A small network was trained on invented records. Each row is its activation on one of them, seen along a few directions.
Records have a field called W. Each example row is followed by its value.
Other fields move the rows too, some of them a lot.
(in the rows, 500 means zero)
Random noise pushes rows far along 2 fixed directions. That doesn't count. These rows show it; they differ only by the noise:
[669 532 455 538 373 487 549 463 427 687 555 480 549 370 426 566 697 429
 311]
[522 432 559 512 465 506 403 530 397 564 470 467 580 460 460 632 503 437
 394]
[630 345 581 566 517 415 352 462 313 668 429 378 834 393 443 719 541 389
 322]
[430 598 483 447 352 628 536 599 529 467 565 599 205 519 470 481 530 503
 463]

[294 448 555 469 581 547 300 633 482 392 478 526 489 646 521 536 260 523
 539]	w3
[467 530 523 479 437 550 507 544 519 462 513 542 355 514 496 501 529 499
 499]	w9
[512 579 429 505 459 509 523 521 533 548 579 540 443 511 480 444 548 507
 445]	w8
[453 578 492 447 367 580 560 557 522 494 529 588 224 479 461 518 550 465
 474]	w14
[430 256 707 490 597 444 293 506 327 479 295 405 705 460 483 786 332 378
 510]	w4
[505 527 503 470 367 574 535 534 447 546 517 527 363 425 443 565 550 458
 412]	w7
[565 408 588 508 511 434 504 433 445 533 402 453 576 414 486 625 557 414
 502]	w2
[484 596 493 443 381 563 658 501 587 443 516 592 179 471 494 452 606 488
 564]	w2
[395 339 651 474 520 536 316 571 352 463 381 451 582 493 475 709 335 432
 470]	w7
[509 634 409 493 432 526 599 513 596 508 600 575 322 521 495 378 596 535
 492]	w5
[574 515 496 500 398 496 535 487 448 611 507 511 450 402 438 589 615 417
 391]	w14
[641 474 520 517 444 433 599 399 459 601 447 464 525 355 462 587 656 411
 453]	w11
[587 576 460 485 335 554 621 487 484 587 550 535 347 392 441 521 663 454
 403]	w4
[600 576 429 512 324 556 531 534 428 671 599 520 444 400 410 553 646 444
 283]	w15
[323 525 494 471 584 569 418 598 580 331 528 545 429 677 568 381 312 611
 623]	w16
[465 668 405 453 277 657 567 619 517 547 641 616 169 490 433 457 579 505
 366]	w15
[499 450 557 507 476 508 427 529 436 517 470 480 525 485 480 591 498 462
 443]	w6
[485 578 484 439 446 534 708 451 613 405 485 573 232 467 521 412 559 519
 650]	w21
[615 497 499 495 484 437 672 369 521 538 449 482 495 376 494 507 623 459
 557]	w13
[493 477 550 492 482 491 491 503 491 487 465 505 449 486 492 551 526 464
 504]	w9
[536 471 492 537 549 440 437 486 472 558 506 465 642 504 491 522 507 483
 451]	w10
[271 448 640 414 500 617 412 623 515 279 405 563 249 605 540 557 304 513
 641]	w11
[434 494 495 514 531 529 372 580 480 487 539 498 559 586 506 489 410 534
 454]	w8
[417 288 682 476 665 426 404 448 432 379 284 417 665 497 544 657 311 453
 667]	w12
[426 519 466 510 507 551 368 601 476 505 571 509 545 592 494 480 403 539
 424]	w3
[549 560 440 519 474 480 531 490 528 563 563 520 493 492 483 455 582 498
 447]	w10
[596 558 391 556 531 458 531 458 529 579 589 470 642 509 511 387 566 558
 447]	w16
[436 514 496 510 531 524 418 561 519 458 534 513 497 587 522 458 439 548
 494]	w5
[515 484 531 465 509 475 633 418 537 445 426 504 423 438 514 501 522 484
 625]	w12
[632 500 490 531 431 443 552 440 451 631 498 473 536 386 446 573 656 424
 391]	w6
[346 311 684 462 646 500 362 523 445 316 317 445 596 564 558 621 254 497
 673]	w13
[527 491 529 468 507 473 638 415 548 450 433 508 421 439 518 493 540 483
 621]	w21

Here are new rows. What is W for each?
[469 577 450 495 484 515 528 527 567 475 558 549 387 550 507 416 520 536
 514]	w5
[599 486 501 528 417 496 477 496 411 631 517 473 564 414 442 596 603 435
 345]	w14
[608 674 318 537 442 509 642 468 600 586 666 539 454 501 503 296 651 586
 437]	w16
[549 473 533 495 415 524 504 499 423 567 481 487 488 414 452 603 562 435
 413]	w4
[407 433 603 444 470 539 460 541 452 438 408 521 379 482 480 627 426 434
 540]	w4
[559 505 500 512 408 522 478 521 431 596 524 496 498 440 448 576 578 450
 368]	w14
[348 580 526 409 357 669 540 620 540 384 524 619 113 538 487 492 456 511
 535]	w4
[400 502 500 500 530 549 370 598 495 454 541 515 515 609 513 476 386 544
 479]	w8
[289 561 499 451 495 631 391 666 560 353 561 591 296 674 533 417 328 586
 545]	w8
[616 515 418 557 564 403 536 416 514 596 540 451 695 474 505 436 571 515
 469]	w16
[664 604 355 551 491 425 644 398 564 630 602 493 582 442 492 370 674 522
 448]	w16
[544 493 538 494 447 507 546 478 493 509 474 504 439 446 491 540 582 464
 492]	w2
[467 576 429 496 465 529 483 554 525 533 582 547 433 539 480 450 493 516
 443]	w3
[617 445 526 509 420 453 535 433 382 653 452 454 569 328 417 662 610 378
 376]	w7
[524 302 642 508 645 382 455 390 417 470 307 390 744 432 524 656 412 434
 606]	w12
[584 509 494 526 424 496 507 491 450 593 520 485 510 433 459 553 607 459
 386]	w6
